Each row below holds a small network's activations on one input, seen along a few directions.
Each table varies a few parts of the input and shows all the possible inputs, shuffled.
Descriptions start from the smaller parts, as in this example, which fits no table here: one of 6 places along a line, together with either a single point or one of 11 places along a line or (one of 3 separate values, together with one of 8 places around a ring).
Shared parts are said once, and a part with two or three values counts as separate values.
In the rows, 128 means zero.

Other details of the inputs shift rows strongly along two fixed directions, in all tables alike. That doesn't count.

Table:
r1: [148 140 125 143 153 122 130 133 137 117 154 133]
r2: [103  86 145 133  76 142 167 159 101 188  95  87]
r3: [102 114  98 126 124  96  85 117 138 110 156 175]
r4: [ 93 127 112 115 123 114  73 120 141  83 131 170]
r5: [ 77  83 147 125  80 109 142 181 107 152 101 114]
r6: [242 225 134 131 167 223 207  83 168 166  97  75]
r7: [204 193 100 107 141 159 124  78 165 111 125 140]
r8: [111  89 166 151  81 136 175 164  95 150  98  72]
r9: [118 121 114 149 148  99  92 109 119  90 163 165]
r10: [ 76  68 152 126  65 114 136 163  96 150 105 111]
r11: [ 93 121 126 141 161 115  78 103 112 106 134 158]
r12: [111 123 104 116 136  89  77 131 123 112 161 166]
r13: [123 139 124 150 148 136 113 113 123 116 121 132]
r14: [143 137 131 139 142 132 132  98 143 110 128 131]
r15: [ 91 124 105 120 139 122  72 110 134 113 132 168]
r16: [133 133 107 128 112 115 122 123 144 128 141 148]
r17: [124 143 130 143 156 145 118 104 132 127 123 132]
r18: [127 132 132  99 132 141 122 128 124 138 120 131]
r19: [125 144 139 126 157 135 126 128 135 106 122 132]
r20: [109  88 146 121  78 120 170 184  95 180 110  78]
r21: [249 218 138 114 176 208 218 109 171 165 113  68]
r22: [115 136 109 107 135 118  62 105 129  84 134 168]
r23: [150 141 111 113 119 131 114 102 130 116 127 141]
r24: [ 72  75 149 130  66 114 138 165 108 146 103 113]
r25: [245 225 108  99 161 187 174  96 190 160 136 106]
r26: [100 122 102 120 138 115  58 108 120 107 134 167]
r27: [ 90  72 153 164 102  91 158 183 113 151 133 104]
r28: [109  98 146 125  80 121 179 186 117 182 104  80]
r29: [128 138 127 144 150 139 112 107 115 121 123 129]
r30: [129 139 113 134 177 106  84 113 132  88 172 168]
r31: [106  90 164 157  76 132 177 170 102 145  96  75]
r32: [123  88 150 170  77 119 190 168 105 163 120  85]
r33: [138 123 120 114 114 131 118 107 131 127 126 140]
r34: [139 131 120 109 131 123 125 130 132 147 148 135]
r35: [ 98 123 113 117 117 111  68 124 131  83 130 167]
r36: [229 217 123  88 149 202 177 102 163 154 103  96]
r37: [174 164 124  95 141 163 164 125 151 165 120 101]
r38: [209 191 128 132 156 175 168  80 170 120 120 113]
r39: [138 127 135 137 136 126 126 100 127 113 129 130]
r40: [132 100 147 129  67 137 184 146 125 174  95  89]
r41: [ 81  79 135 128  84  95 137 188 102 156 117 110]
r42: [110 121 110  99 149 114  90 127 124 120 147 155]
r43: [174 172 145 125 146 175 167 100 148 129 108  97]
r44: [ 84  71 137 143  59  97 140 163 115 144 106 120]
r45: [144 130 108 124 113 121 120 119 125 133 143 141]
r46: [119 126 122 133 169 105  97 115 131 106 170 159]
r47: [118 130 119 136 174 104  98 118 144 102 168 160]
r48: [100 122 134 128 152 113  79 104 120  81 135 156]
r49: [106 109 105 123 120  98  88 115 123 116 155 171]
r50: [ 70  77 136 145  74 114 137 168 107 163  99 112]
r51: [108  91 155 120  74 131 170 178  94 174  94  84]
r52: [104 130 135 118 167 120  91 116 118  96 136 153]
r53: [133 137 136 121 165 132 132 125 126 127 141 124]
r54: [189 187 114 116 195 160 135 103 152 111 140 129]
r55: [129 141 139 122 153 136 122 126 117 112 124 125]
r56: [141 134 107 129 108 117 124 127 136 128 140 143]
r57: [101 129 122 125 178 109  96 124 132  96 151 155]
r58: [126 139 129 100 134 141 125 129 137 133 118 134]
r59: [ 73  76 135 146  71 110 131 169  99 161 100 113]
r60: [ 95 130 125 137 152 112  81 113 135  67 135 163]
r61: [111 120 117 146 141 100  83 106 129  71 143 163]
r62: [100  92 166 147  91 126 177 182  96 155  97  76]
r63: [128 147 141 120 162 141 126 119 135 114 124 131]
r64: [112 122 114 147 154 100  94 105 139  94 163 168]
r65: [122  90 153 170  81 119 194 166 115 166 118  85]
r66: [145 132 126 143 142 125 133 108 129 124 150 136]
r67: [122 131 115 136 156 109  79  93 125  72 147 167]
r68: [106 123 122 125 169 104  90 130 113  93 152 149]
r69: [159 152 110 106 144 137 136 119 156 146 146 134]
r70: [224 174 138 118  98 182 233 150 148 206 107  55]
Description of these inputs: one of 2 separate values, together with one of 5 places around a ring, together with either a single point or one of 6 places around a ring.
Changing only the choice among 2 separate values turns r52 into r18. The same change can be made to r11. Which row results?
Answer: r2
Changing only the choice among 2 separate values turns r55 into r51. The same change can be made to r62. Which row results?
Answer: r36
Which other rows does r24 become when the place on the ring of 6 takes its other values? List them by row number.
Answer: r3, r37, r40, r58, r69
List by row number the other rows that have the choice among 2 separate values and the place on the ring of 5 in common with r21.
Answer: r6, r19, r27, r38, r60, r65
Which other rows does r44 become when the choice among 2 separate values takes its other values? List them by row number.
Answer: r38

Table:
r71: [ 82  64 135 166  92  78 114 152  94 120 147 132]
r72: [122 107 102  79  22 114 138 173 124 172  97 120]
r73: [ 54  84 128 134 125 108  93 147 108 128 111 139]
r74: [178 186 101 136 188 146 107  82 158 109 154 156]
r75: [ 58  86 142 138 137  96 118 167 108 137 126 125]
r76: [209 181 120 116 131 184 160  76 146 124 107 106]
r77: [180 163 147 105 155 162 162 123 131 140 129  96]
r78: [163 152 138 131 109 171 164 122 131 156  98  94]
r79: [171 138 154 142  86 189 219 141 116 210  80  53]
r80: [111  98 138 165 101 116 175 156 123 174 123  99]
r81: [200 191 120 126 178 168 166 113 157 147 146 106]
r82: [210 161 153 131  94 198 219 109 129 182  93  56]
r83: [153 147 115 143 146 116 106  88 157  84 151 165]
r84: [159 138 143 144 128 145 181 154 135 154 130  83]
r85: [185 202  85 104 199 160  67  36 151  84 157 183]
r86: [172 158 145 107 161 159 164 123 125 155 135  97]
r87: [  8  41 128 166 126  40  73 180  99 108 160 166]
r88: [155 186 107  95 191 151  69  58 164  58 139 183]
r89: [103 106 164 133  89 148 170 159 122 152  81  92]
r90: [246 203 146 136 141 195 246 125 158 170 108  49]
r91: [150 185  98 124 212 116  65  83 180  52 176 201]
r92: [123 103 155 151 108 107 167 159 129 135 136 106]
r93: [ 60  77 144 135 102 111 101 163  91 121 104 130]
r94: [ 29  50 138 135 123  51  67 169  81  76 143 162]
r95: [172 175 133 110 143 181 148 110 138 126  88 108]
r96: [148 111 148 165  79 134 207 160 120 162 106  70]
r97: [ 76  64 128 164 104  77 115 141 102 136 149 142]
r98: [167 199  95  85 221 157  50  49 150  75 158 192]
r99: [148 116 159 122  87 164 192 143 106 158  81  66]
r100: [204 200 137 110 176 180 167 113 154 126 112  99]
r101: [104  80 146 166  90 101 160 155  94 160 136 105]
r102: [ 52  62 150 135 115  80 123 174  91 142 134 117]
r103: [163 132 145 145  90 181 217 133 128 207  79  58]
r104: [218 240  52  40 157 174  71  49 214  99 147 197]
r105: [191 199 128 104 194 181 148 106 155 140 133 112]
r106: [100 106 163 135 120 125 153 179 108 147 117  93]
r107: [ 95  86 152 175  82  99 164 162 126 137 115 111]
r108: [147 187 107  95 217 125  53  71 172  46 173 203]
r109: [ 91 133  93 124 205  66  15  92 128  44 201 221]
r110: [ 46  49 130 159 119  52  99 170  95 127 162 145]
r111: [ 68  79 134 153  81 102 109 148  98 114 100 131]
r112: [183 192  95 113 207 130  80  77 155  69 183 171]
r113: [ 58  61 145 154  76  91 107 139 107 106 118 144]
r114: [178 155 157 120 113 203 213 143 119 202  74  53]
r115: [114 185  97 103 232 106  16  69 174  18 171 229]
r116: [ 57  65  99  81  32  79  91 191 106 182 124 154]
r117: [219 203  86  54  95 180 139 111 172 174 117 125]
r118: [ 40  65  78  88  59  60  52 166 120 147 139 181]
r119: [144 186  92 116 194 138  41  49 178  46 148 214]
r120: [103  86 142 165  91 105 148 162 106 142 127 108]
r121: [180 134 160 120 103 191 230 135 118 211  77  39]
r122: [143 122 151 117 110 164 161 132 112 151 100  86]
r123: [ 14  38 123 155  99  60  58 137  89 106 142 173]
r124: [ 62  66 119 163 107  56  79 136  99  78 151 171]
r125: [ 70  56 147 160  97  65 128 178  90 113 144 120]
What is each input in this table made of?
Answer: one of 5 places along a line, together with either a single point or (one of 2 separate values, together with one of 5 places around a ring)
Changing only the place on the line of 5 turns r89 into r114. The same change can be made to r113. Which row results?
Answer: r85
A walk changes only the place on the line of 5. It starts at r97 and steps to r101. List the rest of the walk in order.
Answer: r71, r124, r83
Which other rows does r106 become when the place on the ring of 5 takes its other values? List them by row number.
Answer: r78, r84, r93, r120

Table:
r126: [ 73 103 136 142 159 107 104 115 118  82 132 161]
r127: [194 154 173 128 140 185 188 102 138 173  91  66]
r128: [117 117 102 106  88 119  89 132 117 105 117 155]
r129: [148 182  98  67 169 152  64  82 154  96 140 164]
r130: [228 238  95 122 226 171 155  79 172  85 150 136]
r131: [ 84  73 151 149 120  88 119 165  85 143 144 111]
r132: [167 120 161 160 114 165 243 177 124 202 107  47]
r133: [ 85 123 141 151 158 117  68 118 127  78 137 167]
r134: [109 133 116 139 189  95  70 114 148  60 175 180]
r135: [146 152 139 127 195 126  89  70 154  59 132 166]
r136: [ 84 118 114 144 144 122 110 141  86 104 123 137]
r137: [ 75  86 128 107  99 116  93 131 117 133 119 155]
r138: [173 180  90  92 116 130 101 125 150 111 147 149]
r139: [ 72  85 120 117 100  89  98 157 113 148 137 161]
r140: [224 193 147 123 163 187 200 107 148 174 127  78]
r141: [116  81 130 185  76 108 190 158 101 160 133 104]
r142: [169 154  95 104  93 146 170 140 161 176 120 101]
r143: [ 75  75 121 114  59 108 120 144 118 155  98 132]
r144: [107  97 149 102  81 110 161 173 114 187 111  87]
r145: [114  98 155 181  72 120 130 130 114 130 122 103]
What is each input in this table made of?
Answer: one of 2 separate values, together with either a single point or one of 4 places along a line or one of 5 places along a line
Changing only the choice among 2 separate values turns r143 into r142. The same change can be made to r128. Which row results?
Answer: r138
